These are the activations of a small network on made-up records, seen along a few directions, one row for each record.
After each row come some of the record's fields: Mezu, Lato, Dod, Kag.
Not every record has every field; a missing one is left out.
Other fields move the rows too, some of them a lot.
In the rows, 500 means zero.
Strong random noise was added to every row along 2 fixed directions; ignore it. To show where, here is one row again and again, with new noise each time:
[490 460 442 384 522 714 508 494 611 471 599 332 475 532 588 574]
[456 501 494 349 548 714 538 462 577 499 586 380 453 475 622 521]
[523 492 471 326 633 697 411 489 701 481 612 306 460 594 620 582]
[471 506 497 334 581 708 502 465 611 499 592 365 451 502 628 530]

[427 657 679 363 745 400 294 418 563 604 545 568 413 491 587 369]  Mezu is m5, Dod is t5
[487 400 314 587 451 471 397 474 564 530 565 456 537 541 374 720]  Mezu is m4, Dod is t3
[664 383 396 303 656 668 423 603 789 440 437 305 572 701 518 659]  Mezu is m5, Dod is t1, Kag is y1
[403 492 554 494 467 520 524 411 423 530 510 609 463 348 496 477]  Mezu is m1, Dod is t5
[505 379 288 584 389 491 524 495 531 525 454 512 583 514 339 718]  Mezu is m4, Dod is t3
[515 624 629 521 537 430 488 495 431 496 532 523 441 497 601 387]  Mezu is m6, Lato is k1, Dod is t3
[394 554 561 543 479 472 622 452 361 507 505 598 494 337 506 389]  Mezu is m3, Dod is t4
[358 585 550 433 578 521 537 352 446 616 494 600 460 356 533 455]  Mezu is m4, Dod is t2
[431 435 416 559 375 469 501 516 444 531 484 520 526 461 411 535]  Mezu is m5, Dod is t1, Kag is y2
[592 645 682 535 588 343 511 582 444 457 454 581 450 519 570 304]  Mezu is m6, Lato is k2, Dod is t3
[478 456 430 547 498 458 492 452 509 540 416 612 537 449 373 575]  Mezu is m1, Dod is t3
[554 603 599 311 797 481 321 417 700 534 485 548 461 553 573 527]  Mezu is m4, Dod is t3
[591 471 536 501 332 670 698 646 420 352 542 320 478 562 652 399]  Mezu is m6, Lato is k2, Dod is t1, Kag is y1
[438 547 687 425 467 620 658 471 373 476 511 549 427 364 639 311]  Mezu is m6, Lato is k2, Dod is t1, Kag is y1
[562 554 477 542 619 354 206 498 645 509 614 385 483 685 475 572]  Mezu is m6, Lato is k1, Dod is t2
[326 486 406 721 202 418 617 446 225 530 596 563 496 312 391 502]  Mezu is m2, Dod is t2
[490 562 526 601 478 360 486 489 414 521 483 577 505 470 443 432]  Mezu is m6, Lato is k1, Dod is t4
[411 576 656 284 638 643 637 352 475 596 393 667 471 305 624 382]  Mezu is m1, Dod is t1, Kag is y1
[413 490 448 461 610 464 351 399 589 623 602 471 457 487 497 604]  Mezu is m5, Dod is t2
[340 581 614 547 279 469 813 478 140 535 424 691 475 215 541 244]  Mezu is m6, Lato is k2, Dod is t1, Kag is y2
[571 581 584 480 678 411 320 522 600 487 545 453 487 611 538 432]  Mezu is m6, Lato is k2, Dod is t4
[560 428 395 689 268 461 521 612 418 412 544 386 544 592 420 534]  Mezu is m6, Lato is k1, Dod is t1, Kag is y2
[523 632 687 441 596 384 467 554 455 512 451 555 453 532 586 276]  Mezu is m6, Lato is k2, Dod is t1, Kag is y2
[497 606 612 547 481 444 540 498 392 492 524 535 451 466 583 389]  Mezu is m6, Lato is k1, Dod is t3
[669 690 762 367 821 362 396 579 612 489 402 550 466 623 640 251]  Mezu is m6, Lato is k2, Dod is t4
[459 481 471 468 581 515 481 416 530 590 435 594 532 431 432 524]  Mezu is m1, Dod is t4
[514 612 594 458 548 453 450 519 483 480 586 442 439 536 632 403]  Mezu is m6, Lato is k2, Dod is t1, Kag is y2
[627 538 588 547 504 447 609 594 449 453 343 573 552 536 487 352]  Mezu is m6, Lato is k1, Dod is t4
[478 598 625 343 742 449 445 410 593 531 495 617 458 426 570 459]  Mezu is m3, Dod is t3
[502 436 486 294 619 716 533 388 666 514 453 518 532 486 556 639]  Mezu is m4, Dod is t1, Kag is y1
[484 499 476 354 789 525 334 345 710 666 429 583 510 506 466 625]  Mezu is m4, Dod is t4
[397 676 630 401 665 424 570 347 423 646 380 775 442 312 520 410]  Mezu is m4, Dod is t3
[591 697 700 463 714 350 254 509 579 507 599 443 395 638 660 370]  Mezu is m6, Lato is k1, Dod is t3
[592 321 344 453 379 691 601 584 588 357 508 344 590 565 494 667]  Mezu is m3, Dod is t1, Kag is y1
[594 391 385 501 442 597 565 535 578 435 399 493 576 556 430 652]  Mezu is m4, Dod is t3
[475 564 574 519 485 457 721 519 372 490 375 658 540 354 489 360]  Mezu is m3, Dod is t4
[490 415 335 687 376 442 435 498 496 467 556 502 542 534 315 692]  Mezu is m4, Dod is t5
[512 471 394 422 555 570 426 467 633 521 537 402 518 590 507 656]  Mezu is m4, Dod is t1, Kag is y2
[451 407 382 615 184 578 858 552 265 455 373 606 593 306 392 495]  Mezu is m2, Dod is t3
[528 587 650 295 882 381 333 484 698 577 370 642 491 531 531 400]  Mezu is m5, Dod is t4

Here are new rows. What are their fields?
[483 605 559 447 643 437 368 419 554 569 519 544 470 500 530 488]  Mezu is m4, Dod is t3
[419 548 491 487 457 497 503 449 437 536 575 495 474 421 534 491]  Mezu is m2, Dod is t1, Kag is y2
[536 544 484 369 668 519 368 446 659 554 498 458 500 585 543 580]  Mezu is m4, Dod is t1, Kag is y2
[577 424 410 589 370 527 611 589 466 430 432 455 575 554 413 518]  Mezu is m6, Lato is k1, Dod is t4
[501 598 530 363 772 455 278 395 678 591 524 527 467 561 534 574]  Mezu is m4, Dod is t3
[463 606 553 599 499 345 404 467 418 530 579 531 453 482 498 435]  Mezu is m6, Lato is k1, Dod is t2
[487 545 728 342 434 667 817 558 331 429 385 588 459 351 711 220]  Mezu is m6, Lato is k2, Dod is t1, Kag is y1
[449 492 482 604 316 458 577 552 350 471 536 480 495 475 477 435]  Mezu is m6, Lato is k2, Dod is t1, Kag is y2
[419 682 707 560 483 348 630 447 245 563 453 697 432 314 564 221]  Mezu is m6, Lato is k1, Dod is t4
[379 681 734 439 577 493 653 381 305 609 419 720 426 262 605 228]  Mezu is m6, Lato is k1, Dod is t4
[680 430 413 718 402 377 450 664 517 393 437 453 591 685 341 524]  Mezu is m6, Lato is k1, Dod is t4
[495 406 345 401 502 627 544 458 595 557 470 469 542 503 488 701]  Mezu is m4, Dod is t1, Kag is y2
[495 620 659 355 771 412 342 472 590 575 458 591 473 521 546 353]  Mezu is m5, Dod is t4
[419 618 651 338 706 468 531 362 506 570 458 702 442 319 571 410]  Mezu is m3, Dod is t3
[425 532 552 594 388 501 676 453 295 528 432 634 511 327 473 368]  Mezu is m6, Lato is k1, Dod is t4
[438 481 447 478 501 466 433 500 536 533 574 444 485 523 494 563]  Mezu is m5, Dod is t1, Kag is y2
[607 579 687 378 623 575 449 514 583 432 551 418 436 582 712 404]  Mezu is m6, Lato is k1, Dod is t1, Kag is y1
[663 457 511 510 529 465 429 647 623 356 477 407 535 677 515 517]  Mezu is m6, Lato is k2, Dod is t3
[369 603 575 429 475 522 645 429 351 540 537 575 459 319 610 386]  Mezu is m3, Dod is t1, Kag is y2
[518 672 683 597 490 316 542 524 329 504 485 611 429 447 570 284]  Mezu is m6, Lato is k1, Dod is t3
